Each row below holds a small network's activations on one input, seen along a few directions.
Each table varies a few parts of the input and shows all the possible inputs, shuffled.
Descriptions start from the smaller parts, as in this example, which fits no table here: one of 2 separate values, together with either a single point or one of 11 places around a ring or (one of 6 places along a line, together with one of 8 places around a ring).
Shared parts are said once, and a part with two or three values counts as separate values.

Other details of the inputs shift rows strongly along three fixed directions, in all tables alike. That doesn't count.

Table:
r1: 25,0,-1,-16,0,1,-14,-20,18,-8,-14,3
r2: 18,2,21,-12,-3,21,-12,-21,0,21,9,-3
r3: 31,-9,-24,5,24,12,-36,-8,-1,15,0,-3
r4: -69,9,-2,-26,14,-26,1,39,-45,-52,13,-55
r5: 27,4,6,3,-11,19,-12,-10,-8,1,1,15
r6: -65,-2,-30,-19,31,-22,-24,43,-66,-19,24,-43
r7: -30,17,0,-9,21,-17,40,30,-14,22,-5,22
r8: 3,-5,-9,19,-18,8,-14,-16,26,0,-1,17
r9: 21,9,-9,-1,-7,10,-17,-9,14,-9,-14,17
r10: 11,19,-15,7,-4,-15,68,20,-15,61,-14,14
r11: -32,-29,51,10,94,-21,25,44,27,-36,16,83
r12: 27,6,-1,17,-11,13,-9,-5,15,-6,9,8
r13: 15,17,-18,15,16,-35,82,6,17,49,-44,-8
r14: -74,23,-27,-18,-62,-24,-53,4,-29,-53,22,-87
r15: 8,-22,0,12,-17,3,-5,-26,25,2,8,1
r16: 15,7,1,16,-11,8,-18,-4,25,-6,-14,8
r17: 25,41,-50,19,-8,-26,97,14,-21,56,-35,-16
r18: 15,12,12,3,-9,29,-14,-11,-3,18,10,12
r19: 21,-10,-14,1,19,18,-39,-8,-6,37,10,0
r20: -39,-44,79,-10,101,-12,14,34,-7,-38,12,55
r21: 5,3,7,33,-13,9,-16,-17,19,1,-5,6
r22: -46,-32,52,-11,78,-1,13,44,4,-20,26,80
r23: 23,-9,17,-18,-15,9,-13,-11,3,20,10,5
r24: 15,16,-16,16,23,-23,82,1,5,43,-21,-15
r25: 9,-8,7,-21,-10,17,-15,-17,11,20,-2,9
r26: -57,9,-5,-31,12,-33,8,40,-47,-53,32,-46
r27: 20,-21,-2,-9,-42,32,-62,-29,26,-33,18,-21
r28: 37,-4,-4,-3,-43,34,-66,-18,9,-31,12,-1
r29: 16,5,7,3,-10,15,-20,-8,2,0,-23,15
r30: 30,0,6,-5,6,14,-7,-23,8,-6,-1,-9
r31: 19,-4,16,-12,-4,6,-18,-18,5,3,-24,0
r32: -72,5,7,-32,14,-21,-2,32,-61,-45,26,-47
r33: 11,22,-55,9,-4,-35,104,4,6,67,-45,-26
r34: 2,30,-15,9,2,-15,64,16,-7,61,-36,9
r35: -66,18,-21,-7,-16,-46,22,24,-39,-25,31,-60
r36: 20,8,0,20,-5,19,-10,-11,15,-5,5,3
r37: 5,7,-31,39,-4,-26,87,5,7,55,-25,12
r38: 22,-4,10,-2,-31,31,-66,-32,25,-28,4,-31
r39: 5,14,-22,10,-4,-6,75,15,-12,64,-21,15
r40: -55,24,-24,-26,-8,-38,15,33,-40,-30,-7,-60
r41: -16,-45,75,-9,80,14,-40,19,21,-57,22,98
r42: 29,-14,3,0,-11,1,-7,-10,22,-3,6,-5
r43: 21,5,7,7,-5,26,-13,-15,-8,3,-4,10
r44: 13,3,13,-23,-8,8,-18,-18,12,18,-5,8
r45: 14,-1,25,-10,-4,20,-16,-17,4,21,-6,-5
r46: 10,6,4,31,-11,11,-12,-21,15,1,9,7
r47: 16,4,2,27,-18,5,-11,-15,15,-1,13,12
r48: 13,-5,-6,-4,-12,22,-16,-10,2,2,-15,21
r49: 20,-21,6,-12,-11,16,-8,-19,0,4,-8,4
r50: 13,-3,-12,8,-12,16,-12,-6,25,-5,-5,14
r51: -45,34,-26,-54,-103,16,-101,-8,-59,-50,50,-108
r52: 26,9,-1,11,-1,22,-10,-12,4,-7,-1,6
r53: -70,17,-8,2,5,-21,5,48,-33,-42,15,-37
r54: 22,6,3,12,-3,20,-15,-7,7,-7,-15,5
r55: 16,-7,0,25,-24,1,-12,-10,17,1,10,14
r56: 25,-9,-23,13,21,9,-36,-8,9,18,6,-5
r57: 30,-3,6,1,-5,5,-6,-16,20,-5,10,-8
r58: 26,-5,3,2,-17,15,-13,-4,-6,2,-3,18
r59: 21,8,-1,7,-7,11,-18,-5,13,-9,-20,12
r60: -62,-8,-14,-28,8,-25,16,39,-39,-45,21,-38
r61: 7,-6,14,18,-6,3,-12,-28,24,3,-4,-9
r62: 8,-2,-15,7,-37,-16,1,-17,8,9,7,-27
r63: 7,-4,1,5,-10,-9,-14,-30,31,0,-2,4
r64: 9,19,-45,-6,-6,-28,90,0,-19,68,-53,-20
r65: -31,-47,50,-15,99,-18,27,35,15,-40,16,67
r66: -73,29,-28,10,-23,-40,15,33,-30,-20,2,-43
r67: -75,20,-19,-4,-10,-37,17,19,-40,-27,28,-66
r68: 18,-11,-2,3,-17,25,-10,-8,-3,2,-7,19
r69: -57,-3,-7,-32,7,-36,7,45,-43,-51,28,-41
r70: 23,-9,-10,6,-14,22,-7,-5,9,-8,-4,14
r71: 11,9,15,4,-10,28,-18,-7,1,18,-5,10
r72: 17,11,-6,-4,15,-25,70,4,-22,42,-21,-6
r73: 19,-2,-14,-1,-9,19,-13,-7,14,-7,-11,17
r74: 25,-4,6,-27,-35,24,-68,-39,8,-18,-8,-10
r75: 26,-4,-3,15,-18,9,-11,0,17,-5,5,10
r76: 17,2,11,9,-7,24,-17,-10,-5,3,-19,9
r77: 16,-11,-21,24,17,0,-38,-20,7,24,11,-1
r78: 16,24,-56,30,-14,-25,109,16,-2,68,-41,-12
r79: 21,11,11,-1,-15,22,-13,-6,-3,16,15,17
r80: 13,-14,11,-15,-15,20,-10,-15,6,20,6,6
r81: -41,-35,79,-17,93,-16,13,38,9,-19,19,66
r82: -30,-40,61,-4,106,-30,30,34,32,-36,18,73
r83: 4,5,-5,19,-16,0,-17,-18,27,-1,-4,18
r84: 4,-15,-4,5,-12,1,-10,-28,31,2,1,4
r85: 30,-15,12,-14,-11,5,-11,-15,-2,5,-4,2
Description of these inputs: one of 5 places along a line, together with either a single point or (one of 2 separate values, together with one of 8 places around a ring).
The inputs of r27 and r60 match in every part but the place on the line of 5. If r13 is changed in the same way as r27 into r60, which row does it become?
> r40
The inputs of r32 and r24 match in every part but the place on the line of 5. If r64 is changed in the same way as r32 into r24, which row does it become?
> r33
The inputs of r70 and r78 match in every part but the place on the line of 5. If r28 is changed in the same way as r70 into r78, which row does it become?
> r75
Change only the place on the ring of 8 in r84. List by row number the other rows that result.
> r14, r15, r35, r61, r62, r63, r67
Change only the choice among 2 separate values in r85. List by row number the other rows that result.
> r58
Change only the choice among 2 separate values in r31. List by row number the other rows that result.
> r29
Change only the place on the line of 5 in r77. List by row number the other rows that result.
> r3, r6, r19, r56
A walk changes only the place on the ring of 8. It starts at r2 and steps to r51. List the rest of the walk in order.
> r23, r80, r25, r44, r81, r45

Table:
r86: -63,39,-14,-13,-61,10,-85,1,-10,-75,16,-54
r87: 30,30,-38,-26,0,-34,85,-5,-24,44,-43,-55
r88: 13,-22,23,-37,35,26,-43,5,8,-20,10,56
r89: 69,0,-5,-33,-19,33,-3,-24,16,31,-24,34
r90: 69,-6,2,36,-16,8,7,-39,48,5,-8,-3
r91: -54,13,-27,-14,-67,8,-84,-4,-29,-84,7,-52
r92: -4,60,-56,14,-92,15,-54,-28,4,-3,-20,-67
r93: 24,27,-71,21,-78,-1,-56,-28,4,-8,-6,-99
r94: -46,-7,-10,38,40,-30,50,37,-26,-7,3,26
r95: 50,-2,-4,47,-32,29,4,-40,22,16,-11,33
r96: -3,59,-47,24,-108,27,-36,-32,-9,-1,9,-65
r97: -18,-32,33,2,17,-11,-41,-24,51,-40,15,30
r98: 87,-50,12,-1,25,80,13,-62,61,63,-45,32
r99: -60,31,11,-7,25,-13,48,44,-58,15,24,-9
r100: 9,33,-53,-4,-116,15,-33,-34,-14,-24,-34,-67
r101: -50,27,27,-31,18,-20,52,53,-43,3,0,-13
r102: 95,2,24,31,15,57,-16,-52,37,81,-23,60
r103: -10,25,-42,-13,-2,-42,64,-7,-18,80,-37,-38
r104: 110,-12,12,13,-1,55,0,-44,35,71,-5,74
r105: -80,-6,-5,-13,-38,15,-93,34,-30,-110,92,-18
r106: 63,-7,13,-20,-19,33,-2,-37,0,25,-47,27
r107: 43,-14,11,28,-37,2,5,-46,56,27,-5,13
r108: 26,-25,43,-6,47,21,-33,-15,1,-25,43,16
r109: 55,23,24,-19,-16,38,-4,-32,21,35,-35,22
r110: 65,-1,-8,45,-10,13,6,-48,42,9,6,3
r111: -54,-9,-4,-15,40,-44,30,38,-32,33,2,-25
r112: -18,-1,53,1,9,18,-37,2,38,-62,11,39
r113: -33,11,-41,10,-49,0,-84,-9,-20,-72,49,-84
r114: -22,-59,18,4,29,48,-20,-12,46,-47,12,11
r115: -52,-13,14,25,33,-45,63,16,8,0,30,21
r116: -47,7,-6,-28,33,-26,43,33,-58,1,-28,-2
r117: -50,18,32,12,24,-30,60,47,4,-21,0,15
r118: -4,-34,46,-33,35,5,-44,-26,23,-9,8,32
r119: -39,-11,21,12,21,-33,64,42,-13,-28,-11,22
r120: -56,-24,22,-18,98,-41,11,64,-40,-32,29,-13
r121: 23,28,-51,10,19,-28,69,0,-37,67,-19,-51
r122: 54,-8,6,38,-37,25,5,-30,27,12,-26,26
r123: 7,25,-68,23,-98,15,-59,-18,-17,-2,-24,-70
r124: -58,26,-21,6,-56,11,-96,19,-15,-59,27,-59
r125: -36,1,-22,-17,43,-24,30,64,-45,23,5,4
r126: 62,-3,-8,12,-40,20,7,-16,48,14,-11,32
r127: -25,-64,75,-14,80,27,-86,31,-14,-60,31,66
r128: -25,-4,-3,15,60,-51,57,22,12,-25,-7,-2
r129: -58,-4,-4,-11,37,-39,41,26,-42,35,17,-19
r130: 0,-42,65,-24,19,13,-35,-13,12,-6,32,28
r131: -39,-6,-23,29,45,-28,51,52,-10,1,27,38
r132: 4,8,-38,48,4,-44,87,-11,20,75,-22,-1
r133: 6,-31,34,-1,34,33,-52,-4,-24,-13,17,42
r134: 8,30,-35,7,-18,-10,80,5,-59,68,-29,-20
r135: 18,24,-60,30,7,-30,81,16,18,58,-36,22
r136: 64,-2,-18,5,-5,39,-20,-22,3,54,0,32
r137: 3,24,-40,-8,-121,-8,-30,-45,15,-3,-4,-84
r138: 34,-35,59,-31,41,13,-28,-6,14,-39,22,13
r139: 16,29,-83,12,-92,16,-56,-5,1,8,-2,-56
r140: -37,-22,85,-34,71,29,-76,16,7,-65,30,64
r141: -16,-37,47,-7,7,-10,-32,-21,51,-51,21,32
r142: 39,17,-26,27,-1,-44,104,-2,23,36,-38,-27
r143: 4,-29,37,-16,40,26,-55,-5,-10,-25,-3,46
r144: 7,-25,21,19,42,-5,-46,-12,43,-57,20,16
r145: -52,16,26,25,27,-24,59,48,-4,-14,9,17
r146: 16,23,-26,-2,-22,-12,82,14,-55,66,-44,-25
r147: -37,-5,-2,-6,34,-33,62,50,6,-24,5,40
r148: -31,10,-15,-20,59,-43,38,30,-35,-1,-2,-35
r149: 68,-12,23,-13,-26,34,1,-29,-1,30,-37,21
r150: -42,11,-24,-29,44,-27,36,52,-41,11,2,10
r151: -55,-5,-26,-2,-58,-12,-92,-1,0,-49,34,-69
r152: -30,10,-20,-23,-57,-10,-67,-11,-5,-95,25,-84
r153: -23,2,7,-20,41,-34,53,38,-44,-3,14,-37
r154: -2,22,-27,-31,-20,-40,83,-11,-18,69,-40,-36
r155: -62,34,-1,-18,42,-26,33,47,-44,12,-8,-10
r156: 37,-49,75,-1,43,31,-30,-40,40,19,33,73
r157: 97,-31,47,-9,-6,26,8,-64,60,68,-26,48
r158: 44,-23,88,0,38,53,-36,-11,30,3,13,74
r159: -28,1,3,-42,20,-22,55,58,-41,4,10,7
r160: -34,-9,2,14,29,-28,61,57,-3,-13,23,37
r161: -41,-45,47,-12,57,11,-68,31,32,-96,50,78
r162: -5,27,-63,5,-97,-10,-54,-47,17,3,-9,-78
r163: -57,16,0,39,43,-27,47,42,-11,0,14,21
r164: 98,-2,27,27,19,50,-23,-37,47,82,-41,55
r165: 21,32,-48,-17,13,-35,71,-6,-23,49,-45,-54
r166: -55,12,-32,-4,-63,7,-92,0,-29,-80,13,-53
r167: 72,-5,2,-11,-23,38,-5,-15,7,44,-5,29
What is each input in this table made of?
> one of 2 separate values, together with either a single point or (one of 5 separate values, together with one of 8 places around a ring)
The inputs of r159 and r126 match in every part but the choice among 2 separate values. If r157 is changed in the same way as r159 into r126, which row does it become?
> r137
The inputs of r139 and r125 match in every part but the choice among 2 separate values. If r95 is changed in the same way as r139 into r125, which row does it become?
> r134
The inputs of r166 and r143 match in every part but the choice among 2 separate values. If r96 is changed in the same way as r166 into r143, which row does it become?
> r99
Change only the choice among 5 separate values in r107. List by row number the other rows that result.
> r90, r122, r145, r160
Change only the place on the ring of 8 in r87. List by row number the other rows that result.
> r108, r120, r121, r138, r148, r153, r165
Change only the place on the ring of 8 in r101. List by row number the other rows that result.
> r99, r102, r109, r140, r155, r158, r164
Change only the choice among 2 separate values in r123. List by row number the other rows that result.
> r127
Change only the choice among 2 separate values in r164. List by row number the other rows that result.
> r124
